Each row below is a small network's average activation on inputs in which a field has the value named, seen along a few directions.
Related values have similar rows: they may be neighbours, one step apart, or belong to one group.
Random noise pushes rows far along 7 fixed directions. That doesn't count. These rows show it; they differ only by the noise:
[ 208   39   -9 -410   -2  -12   71 -153  187  170  152  -48   23   15
  231  169  101  217    3]
[  95  146  126 -354 -392  208  -10 -357  158  -52  372  275  131   55
  172  -28  320   40   75]
[ 133   27   53  -53  -61  110   61   20  -93  -14  150 -171  170   55
 -199  -48  302 -160   45]
[   2   56  191 -239 -281    0  -73 -256  219  198  137  214   77  175
 -123  -72  123  269   69]
[ -16 -221 -121 -154 -198  -24 -209 -360   22 -291  -62  246    7 -228
   46  286  -73   40  -19]
[-371   97  -12 -205 -369   -2 -121 -107  -44 -103  115  347 -171  248
  174 -370 -167  -90 -206]
[  22   14  -71 -418 -165 -188 -450 -234  -80    0  279 -142  -90  -25
  421  181  153  185  109]
[ 340  -85  -44  -90  196   60   52   56   50   -6   -6 -354    6 -128
  -98  337   93   50  120]
[ 221  -17  -39 -108  -55  180  -11  -75  -52 -220  164 -145   61 -130
   14  192  225 -154   96]


Values of H:
h8: [ -52  148  142  -26  -46  215  124  -98  283 -172  -88  337 -225 -276
  182  164 -137  253   44]
h11: [ 119  137  106  110 -278  131 -652 -416  -83    7  397   -3  138  -70
   83  128  498  156  367]
h12: [-186    0 -110  102  -80  -75   33 -120  -95   16  -38  257   71   49
  -19 -299  254 -245  -90]
h9: [-152  159  -79  155   43   26  -80   28  -95   35   -7   27   17   98
  139 -266  103 -254  -79]
h2: [-170 -288 -145   36 -232  -65 -217 -366 -205 -316   37  376  352 -306
  314  -52   16 -136 -174]
h7: [ 102    0  -84  -88   -5    9  -82   37  -20  -95   54 -119 -126  -46
   81  184  -41   49   36]
h5: [  86   48   -3 -176  259 -146  -32  219  -86   17  -37 -260 -244 -128
  373  193  -73  167   12]
h6: [-311    3   80  319  -78 -216 -162   14 -264  -21    1  -76  116   66
 -173  -37  -79 -148   73]
h3: [ -88  171  -12 -168  -23  123  733  -66   70  216  220  337  496  131
  371 -299  108 -266 -361]
h4: [-223 -113   18  -64 -223 -227 -233 -149 -152 -154 -177  333   64  -59
   -5  -21  -54    6 -109]
h1: [  67   -9  -54  -23  103   21  -83  -53   42 -155  184   -5  -71 -114
  481  118 -224   32   73]
h10: [ -96  -37   43  126 -190  -60  -29 -119  332   84 -133  503 -167  -11
 -123  -54  -97  294  210]
The values of H form 3 separate groups.
List the group mates of h5, in the order listed. -> h8, h7, h4
List the group mates of h11, in the order listed. -> h12, h9, h10

Values of S:
s2: [-145 -168   40  297 -124  -59  104 -412  -11   89  107  293  486 -104
 -152  -20  180 -125   29]
s12: [-111  163  -48  216   74   15 -190  478    1  -12  -98 -111 -570   67
   10 -312 -216   25  213]
s8: [ 339  632  246 -477  274  294  453  437  166  242  646 -605 -241  158
  729   95   95   80  115]
s1: [-191  259  -14  155 -231  199 -533  -53  129 -242  298  -91 -372  110
  428  -28 -352   50  319]
s10: [ 439  355   98   60  -80  490 -246  -10  203 -366   65  -59 -567 -111
  -39  311  126   16  465]
s11: [ -52 -259 -137 -348  222 -768 -255 -138  288  605 -404   95 -251   87
  107  219 -199  647   27]
s6: [-450   58 -204 -317 -519  163   54  -46  -70 -559    6  458 -549  179
  338 -151 -592 -209 -294]
s5: [-231 -124  431  468 -237  121 -459   64  322  362 -276  139 -229  483
 -879 -511 -505  448   86]
s9: [ -30 -195  274  145 -275    1  -91 -216 -104 -401  -31  385  249 -317
  -25  253   17   63  109]
s3: [ -67  -78  -31  238   78   49   66 -108  -12 -130 -212  229  128 -320
  -59    8  196   45  -79]
s4: [ 442 -146  124 -164  217  199  515   71  276 -154  -74  -80  110 -149
 -247  360  -74  103  -39]
s7: [ -33  415  183   33 -160  279 -124  143  262  413  302  -58 -204  621
 -103 -315  -21   54  104]
The values of S form 3 separate groups.
List the group mates of s7, in the order listed. -> s2, s1, s5
List the group mates of s6, in the order listed. -> s8, s9, s4

Values of W:
w3: [  80 -145 -378 -288  313 -166  265  126 -193  101 -264 -159   35  -64
  184  110 -100 -124 -434]
w11: [  80  159  152 -262  -79    7 -117   70  481  121   -2  153 -644   58
  329   32 -250  411  216]
w1: [-255  102 -125  -11 -163  154  444  236 -126  -68    2  166   41  325
 -197 -504 -154 -452 -418]
w10: [  48  259   67  -82   40   45   37  401  -62  106  100 -201 -430  324
   87 -349   47 -102   98]
w13: [ -27  488  323  -45  -98  287  110  137   94  174  459  -34 -131  239
  253 -473  235   -8  -13]
w5: [ -38   19  152   35    6   30  232 -305  527  448 -109  515  183  123
 -299  -35 -109  442  135]
w20: [ -35   25  233   11 -376   98 -463 -337   32 -354  198  236  -23 -109
  -35  281  -64   75  271]
w16: [-390  162   30  135 -130 -198 -224   40 -107   51  -38  153 -212  190
  167 -235  -25  -11   30]
w19: [  12 -329  -12    4  -20 -134   47 -335  112 -187 -215  207  172 -297
  -21  353 -202  155   14]
w8: [-104  117  -88   64   47  -32   79   -2  -70  177  196  -40   70  202
  186 -269   86 -154 -115]
w7: [ 107  106   96 -406   39 -101  133    7   94  167  140  -67  -53  111
  239  157  -81  225  -88]
w17: [ 545  118    8 -400  203  350  867   59  440  255  -42  169  139    5
  -77   84  234  117 -165]
w6: [ -87 -243 -169   55   67 -283 -249 -293  -58  127 -212   45  297 -103
  -22   89  -62  116  -50]
w9: [ 293 -254  -68  366  611  -36  251  425   63  417 -435 -527   97  -10
 -400  104 -113   45  -25]
w14: [   8 -180  -67  215  -50  151  145  -12  -62 -444   -3  163  207 -223
 -151  162 -115 -379  -98]
w4: [ -85  101   37  187 -102  110 -357  127 -444 -324  202 -361  -30 -152
   95  -37  223 -219  183]
w18: [ -20   35   86 -224 -101  -16  451  -63   70  226   -5  129  287  206
 -270 -176   80   23 -213]
w12: [-444 -132  -54  298 -115 -232 -272  -41  -64   33 -237  257 -175   70
  -96 -156 -201   15  -48]
w2: [ -14  267   88  -63 -178  114  117  126 -193   -3  448 -164   88  130
  290 -344  258 -126   31]
w15: [-144 -221 -100 -224  143 -324  184   23  118  406 -344   21  147  212
 -298 -103 -179  239 -365]
w21: [ 217   80   83   89  244  135    6  107  140   72  -41  -94  104 -106
  -27   54   59   99  128]
The values of W form a line.
Going along W from w16 by way of its neighbour w12, in what order are w13, w5, w20, w19, w8, w7, w21 met? -> w5, w8, w21, w13, w19, w20, w7
Name the neighbours of w3, in listed order. -> w17, w15
Name the neighbours of w11, in listed order. -> w10
Fewest steps between w9 and w2? -> 4
